A small network was shown many inputs. Here are its activations along a few directions, one row for each input.
Each table varies a few parts of the input and shows all the possible inputs, shuffled.
A made-up example of a description, with smaller parts first: one of 5 places around a ring, together with either a single point or (one of 2 separate values, together with one of 4 places along a line) or one of 9 places along a line.
Shared parts are said once, and a part with two or three values counts as separate values.
In the rows, zero is written as 128.

Other details of the inputs vary at random and push rows far along two fixed directions, the same in every table; ignore that.

Rows:
x1: [140 130  89  92 101 130 145 103 140  68 144 110 160]
x2: [118 135 189  93 159  83 112 110 230 184 109 215  98]
x3: [113 116 164 230 121 165 146 187  42 115 100 113  93]
x4: [129 123 145 232 116 138 110 198  55 109 111  82  82]
x5: [125 111  86  83 103 114 126 106 120 102 138 102 177]
x6: [117 108  74  95 103 118 138 107 135 104 129  93 175]
x7: [151 102  98  98 106 156 161  94 134  83 132 139 168]
x8: [138 113 122  73  89 125 131 120 139  95  91  84 139]
x9: [121 107 112 233 147 164 127 185  21 128 138 131 129]
x10: [131 130  92  90 101 135 124  97 132  81 142 108 169]
x11: [145 123 101  90 114 137 140  82 124 113 147  89 172]
x12: [120 130 175  82 169  84 102  98 223 187 104 216  81]
x13: [114 178 191 210 204 101  82 192 131 212 138 181  15]
x14: [129 161 188  83 158  74 107 117 233 198 132 181  88]
x15: [142 126 103  86 108 151 138  90 133 103 156  95 165]
x16: [121 105 155 218 139 171 132 192  45 112  95 108  91]
x17: [134 127  90  93 106 122 125  89 122  90 133 101 177]
x18: [136 108  97  81 110 130 141  99 120 123 152  89 172]
x19: [147 100  98 101 112 146 143  78 117 105 119 130 186]
x20: [145 101  99  95 103 162 142  86 125  94 128 134 181]
x21: [104 196 201 202 207 112  96 212 132 210 136 185  32]
x22: [113 105 100 243 147 166 139 184  39 129 128 122 128]
x23: [104 189 180  75 142  66 114 127 222 184 116 202  94]
x24: [146  95 112  85  88 116 117 103 138  99  93  81 121]
x25: [121 140 160 220 118 159 142 192  45 127 123  75  84]
x26: [126 105  86  92 110 134 151 100 137 126 143  81 171]
x27: [125 191 149  81 177  95 128 109 224 175 179 209 107]
Each input here is: one of 3 separate values, together with either one of 4 places along a line or one of 5 places along a line.
The inputs of x24 and x12 match in every part but the choice among 3 separate values. If x8 is changed in the same way as x24 into x12, which row does it become? -> x16
Change only the choice among 3 separate values in x5. List by row number the other rows that result. -> x9, x18
List by row number the other rows that have the choice among 3 separate values in common with x26. -> x11, x13, x14, x15, x18, x21, x25, x27

Rows:
x28: [116 134 118 202 145 148 128 164  90 114 132 155 110]
x29: [126 136 147  99 121 122 145 146 144 149 103 125 101]
x30: [129  91  95  91  86 145 149 108 105  86 109 106 186]
x31: [117 180 140  88 161  80 121 111 226 162 152 194 112]
x32: [142 122 139 100 133 128 131 131 140 140 114 124  91]
x33: [126 116 118 120 134 135 141 103 140 149 139 130 147]
x34: [126 136 163 206 131 138 116 169  98 119 111 128  80]
x35: [125 130 138 109 124 138 146 117 129 138 137 141 154]
x36: [118 137 106 109 130 111 107 118 133 132 126 124 140]
x37: [118 130 166 194 124 126 119 181  94 139 108 123  94]
x38: [121 121 120 125 130 121 151 131 142 136 135 147 149]
x39: [155  74 125  98  83 135 129 100 124  88 102  78 142]
x40: [158 100  96  89  91 143 143  92 121  92 150  67 160]
x41: [123 141 128  80 166  90 110 105 208 170 142 221 125]
x42: [119 194 154  73 163  88 106 104 211 160 142 200 119]
x43: [113 139 113 112 119 105 126 138 141 128 135 134 137]
x44: [115 120 114 119 125 120 139 133 137 131 126 157 149]
x45: [128 145 140 197 143 168 136 152  77 119 141 136 116]
x46: [125 124 122 109 141 130 127 104 129 141 121 142 154]
x47: [126 126 134 102 133 123 134 126 145 155  99 113  99]
x48: [156  88 100  90 102 156 140  89 101  86 121  99 177]
x49: [126 167 141 189 142 149 121 159  88 122 151 121 102]
x50: [131 122 161 122 101 101 133 125 134 138  98 131 116]
x51: [144 115 157  76 116  89 116  86 180 143 108 154 112]
x52: [117 130  99 115 129 106 115 121 142 134 131 121 137]
x53: [131 177 148  68 169  83  95 104 201 173 151 195 118]
x54: [112 164 142  83 161 100 114 102 206 155 129 228 127]
x55: [159 107 102  83  93 147 135  89 112  92 144  70 162]
x56: [118 139 120 119 125 106 139 138 145 132 145 123 138]
x57: [149  78  85  87  95 151 135  91 105  78 116 103 177]
x58: [129 112 149 120 112 101 120 104 140 146  94 122 115]
x59: [126 137 163 204 142 147 113 180 104 122 116 126  84]
x60: [134  86 126  79  81 146 156 122 122  91  98  64 149]
x61: [131 153 127 122 125 129 136 117 151 122 152 123 126]
x62: [114 139 114 197 152 123 120 166  92 142 147 107 108]
x63: [118 164 187 219 155 112 108 173 108 154 114 173  51]
x64: [126 142 118 180 147 130  98 166  78 120 143 129 105]
x65: [136 114  97 121 103 143 127 112  82  97 121  62 163]
x66: [133 148 146  84 167 104 124  97 208 183 159 206 122]
x67: [126 143 125 110 132 123 120 109 134 147 143 113 137]
x68: [138  98 108  87  91 150 156 101 101  90 113  97 190]
x69: [124 131 153 112 131 135 133 133 153 118 112 127  99]
x70: [117 120 153 195 137 126 108 161  97 147 105 114  92]
x71: [115 118 113 200 154 139 133 157  89 144 137 128 120]
x72: [133 131 126 127 126 147 150 108 144 120 142 140 140]
x73: [117 110 100 118 135 121 128 112 141 138 121 145 148]
x74: [123 149 115 113 122 121 116 121 139 104 129 136 132]
x75: [139 126 109 114 133 112 125 120 147 124 152 121 131]
x76: [127 123 159 118 117 120 123 146 155 140 107 128 126]
x77: [159  88 104  91  98 163 147  84 107  94 133  93 173]
x78: [131 102 138  90 116 121 118 106 170 137 100 106 141]
x79: [135 106  96 133 100 147 142 114  93 106 141  53 154]
x80: [109 123 150 180 153 141 119 172  94 147 113 106  83]
x81: [128  87  86 127 106 152 134 111  83  96 108  94 170]
x82: [116 153 116 194 138 133 116 170  94 110 140 130 100]
x83: [122 153 138 108 123 122 132 128 132 139 147 123 140]
x84: [117 133 139 196 140 151 146 170  80 141 148 132 122]
x85: [132  98 108 193 117 182 142 140  33 107 129  72 146]
x86: [112 146 120 106 121 109 118 136 133 126 130 137 140]
x87: [126 150 151 184 143 149 134 178  95 130 111 123  62]
x88: [142 115 154  74 133 107 107 107 197 146 118 151 121]
x89: [132 113 149 104 139 128 121 133 146 133 121 126  99]
x90: [122 135 124 209 150 151 141 164  93 118 141 144 109]
x91: [103 180 159 203 167 118 120 192 106 174 168 154  85]
x92: [134 127 103 112 129 111 113 123 140 119 143 131 130]
x93: [121 153 132 104 125 115 125 131 127 130 134 128 144]
x94: [133 137 129 116 131 144 136 108 130 111 124 150 148]
x95: [153  75  86 102 101 147 152  95 120  89 132  96 170]
The inputs of x84 and x72 match in every part but one. If x86 is changed in the same way as x84 into x72, which row does it become? -> x74
The inputs of x75 and x31 match in every part but one. If x77 is changed in the same way as x75 into x31, which row does it become? -> x45
Describe the family of inputs behind these rows. -> one of 4 separate values, together with either one of 5 places along a line or (one of 2 separate values, together with one of 6 places around a ring)
Change only the place on the ring of 6 in x68. List by row number the other rows that result. -> x30, x35, x38, x44, x84
Change only the choice among 4 separate values in x70. List by row number the other rows that result. -> x34, x37, x39

Rows:
x96: [126 127 124 133 121 120 124 132 119 125 124 115 126]
x97: [124 127 124 130 124 124 130 137 119 130 123 113 127]
x98: [133 114 126 135 130 133 126 128 121 123 120 124 125]
x99: [125 125 125 131 121 122 125 137 121 126 126 114 128]
x100: [131 116 126 135 125 132 129 131 121 119 115 129 128]
x101: [127 120 121 133 128 129 119 130 122 125 124 114 122]
x102: [135 132 134 133 121 136 131 130 123 125 130 115 124]
x103: [132 124 134 133 121 137 133 132 121 118 126 127 126]
x104: [126 131 126 127 123 126 131 137 119 127 127 111 125]
x105: [129 140 116  36 132 100 125  73 204 144 144 172 169]
x106: [130 117 127 136 125 131 127 129 120 134 120 119 129]
x107: [129 117 131 138 124 133 133 131 121 126 116 128 133]
x108: [127 116 129 133 125 134 136 132 118 127 116 128 131]
x109: [132 117 122 134 127 130 122 130 121 127 120 121 124]
x110: [135 130 133 131 121 135 129 133 122 122 133 116 122]
x111: [132 114 129 136 128 130 128 125 117 126 121 124 126]
x112: [127 128 130  40 125  91 121  75 209 150 124 154 144]
x113: [130 125 133 131 123 139 137 131 119 122 123 126 125]
x114: [130 132 123 130 123 124 123 136 123 120 126 113 122]
x115: [125 129 108 136 133 137 139 128 117 125 146 129 142]
x116: [136 128 131 132 126 138 130 129 123 113 126 121 122]
x117: [127 134 111 135 133 137 128 125 111 125 142 131 151]
x118: [128 131 126 131 120 121 126 133 119 123 127 113 124]
x119: [126 128 109 138 131 135 134 129 119 121 149 130 143]
x120: [123 120 125 130 128 130 127 131 118 133 125 113 125]
x121: [137 132 128 131 122 135 126 131 123 118 130 117 118]
x122: [125 134 110 131 135 137 130 127 109 126 143 132 147]
x123: [134 132 132 129 123 137 134 132 121 126 130 116 121]
x124: [127 129 127 129 121 123 126 138 121 124 130 112 126]
x125: [129 138 113  42 130  97 134  69 211 142 145 170 163]
x126: [125 123 131 136 119 133 131 129 119 117 118 130 128]
x127: [ 95 194 184 194 216  91  90 187 157 227 147 234  49]
x128: [127 134 110 135 133 133 125 122 109 121 144 133 146]
x129: [128 130 131 131 123 130 128 134 123 120 131 112 125]
x130: [132 126 133 135 121 135 132 127 119 118 124 128 124]
x131: [123 123 131 133 122 137 136 133 119 122 118 129 129]
x132: [129 130 105 139 134 135 132 127 121 118 146 131 140]
x133: [133 129 137 135 124 138 134 129 123 121 127 119 127]
x134: [133 126 136 132 124 137 132 132 122 117 130 121 125]
x135: [128 131 127 132 121 125 128 136 121 127 126 110 128]
x136: [126 132 130 129 126 133 132 133 121 124 129 111 124]
x137: [125 127 126 134 122 123 127 135 121 129 123 112 130]
x138: [125 117 126 132 126 128 122 132 120 129 128 114 126]
x139: [ 98 192 189 199 217  93  91 184 159 223 146 236  53]
x140: [127 127 120 132 123 123 122 136 122 122 123 115 124]
x141: [130 133 127 132 126 131 125 132 125 117 128 113 121]
x142: [128 133 132 133 124 131 130 131 124 124 128 111 127]
x143: [127 124 127 135 122 135 129 133 122 115 117 130 126]
x144: [137 141 138  36 121  97 128  74 214 144 130 159 140]
x145: [131 126 134 136 121 139 134 129 122 121 123 125 128]
x146: [134 126 130 134 124 138 130 130 122 115 123 127 122]
x147: [129 134 107 135 136 136 123 126 112 118 142 133 145]
x148: [130 114 129 133 130 134 133 129 117 131 120 123 127]
x149: [125 120 126 134 125 129 124 129 121 132 124 112 129]
x150: [128 132 130 133 123 128 127 129 121 119 129 113 123]
x151: [125 121 131 134 120 135 131 134 121 118 120 130 130]
x152: [131 112 130 135 128 132 128 130 119 127 123 124 128]
x153: [129 117 129 137 124 130 130 128 118 122 117 130 129]
x154: [135 137 141  37 124  99 132  72 214 139 127 162 144]
x155: [125 123 132 137 120 136 133 132 122 121 117 128 132]
x156: [129 114 130 135 124 132 131 133 120 123 119 129 131]
x157: [132 128 135 130 127 139 137 131 120 121 127 120 124]
x158: [130 114 127 134 125 129 125 131 119 130 124 120 127]
x159: [126 130 110 140 131 136 136 127 120 125 146 129 145]
x160: [131 116 126 135 124 127 124 126 118 130 122 121 125]
Describe the family of inputs behind these rows. -> one of 5 places along a line, together with either one of 2 separate values or one of 11 places around a ring
The inputs of x109 and x160 match in every part but the place on the line of 5. If x121 is changed in the same way as x109 into x160, which row does it become? -> x144
Change only the choice among 2 separate values in x119. List by row number the other rows that result. -> x105
Change only the place on the ring of 11 in x139. List by row number the other rows that result. -> x102, x106, x107, x133, x135, x137, x142, x145, x149, x155
Change only the place on the line of 5 in x119. List by row number the other rows that result. -> x115, x125, x132, x159
Start at x114 and move only the place on the line of 5, one step at a time. The first step leads to x118. Which rows follow, in order? -> x124, x135, x104

Rows:
x161: [128 138 136 118 123 121 126 128 140 124 125 129 122]
x162: [127 132 134 118 123 113 124 128 139 133 130 121 123]
x163: [131 123 141 119 132 130 133 123 139 134 118 132 121]
x164: [130 121 140 122 122 125 130 124 138 129 118 139 124]
x165: [131 135 128 121 133 130 124 114 132 126 137 140 130]
x166: [132 129 119 125 133 123 126 122 140 134 134 134 133]
x167: [123 130 126 122 133 124 123 121 132 136 132 134 142]
x168: [129 126 137 122 127 122 129 126 138 125 115 139 125]
x169: [125 134 131 122 131 131 128 121 134 131 134 139 141]
x170: [129 126 119 185 139 145 123 166  76 123 138 115 115]
x171: [124 127 128 119 125 120 119 127 138 128 114 134 123]
x172: [123 135 124 116 129 127 137 129 133 130 134 139 135]
x173: [128 118 135 122 124 120 124 125 137 136 118 136 124]
x174: [129 132 135 117 126 119 125 127 140 138 130 119 121]
x175: [128 136 134 119 124 122 125 128 140 121 119 132 124]
x176: [127 131 134 120 125 125 125 127 139 123 115 138 123]
x177: [133 132 123 121 134 124 121 120 132 136 133 135 136]
x178: [128 129 133 116 130 125 125 125 140 138 124 120 120]
x179: [132 135 140 117 125 124 131 127 140 132 131 122 121]
x180: [122 134 123 119 131 121 129 121 128 139 130 135 139]
x181: [125 134 130 118 124 116 121 128 139 129 124 124 122]
x182: [130 132 125 184 137 150 127 166  79 119 139 121 114]
x183: [128 128 118 126 135 122 124 116 138 129 136 134 129]
x184: [122 136 123 124 128 126 138 123 137 132 132 138 135]
x185: [128 123 135 117 130 127 127 123 139 141 122 123 120]
x186: [124 119 131 187 131 139 122 164  78 119 117 114 108]
x187: [125 132 128 118 126 118 120 128 139 127 118 128 124]
x188: [130 137 140 119 122 118 129 128 140 128 131 126 123]
x189: [121 131 119 116 132 120 132 129 132 135 133 135 136]
x190: [130 132 124 119 133 129 127 122 135 122 139 140 127]
x191: [124 138 127 119 128 128 134 121 129 133 131 138 138]
x192: [133 133 123 125 130 129 131 122 141 129 135 138 132]
x193: [131 132 138 116 129 130 131 125 140 132 124 124 120]
x194: [123 131 128 119 131 130 130 129 137 127 136 139 137]
x195: [130 116 137 121 125 121 127 124 137 139 120 132 124]
x196: [121 131 118 124 131 120 134 123 136 137 131 133 136]
x197: [119 125 122 186 139 145 124 167  76 122 137 114 121]
x198: [162  55  65  80  49 170 158  70  74  37 111  17 203]
x199: [123 132 127 126 130 129 132 123 141 129 134 138 138]
x200: [129 119 136 119 132 126 128 123 138 139 118 128 122]
x201: [131 128 140 117 130 132 132 123 140 135 122 127 120]
x202: [125 126 118 185 141 144 121 160  74 117 140 115 111]
x203: [130 133 123 126 132 128 129 117 140 124 137 139 127]
x204: [122 127 122 126 133 123 127 123 140 134 133 133 139]
x205: [131 135 129 187 137 151 124 158  76 122 137 121 117]
x206: [132 120 143 122 125 125 132 124 138 134 121 136 124]
The inputs of x205 and x177 match in every part but one. If x164 is changed in the same way as x205 into x177, which row does it become? -> x173
The inputs of x169 and x167 match in every part but one. If x168 is changed in the same way as x169 into x167, which row does it become? -> x186
Describe the family of inputs behind these rows. -> one of 2 separate values, together with either one of 11 places around a ring or (one of 3 separate values, together with one of 4 places along a line)
Change only the choice among 2 separate values in x204. List by row number the other rows that result. -> x199
Change only the choice among 3 separate values in x170. List by row number the other rows that result. -> x166, x177
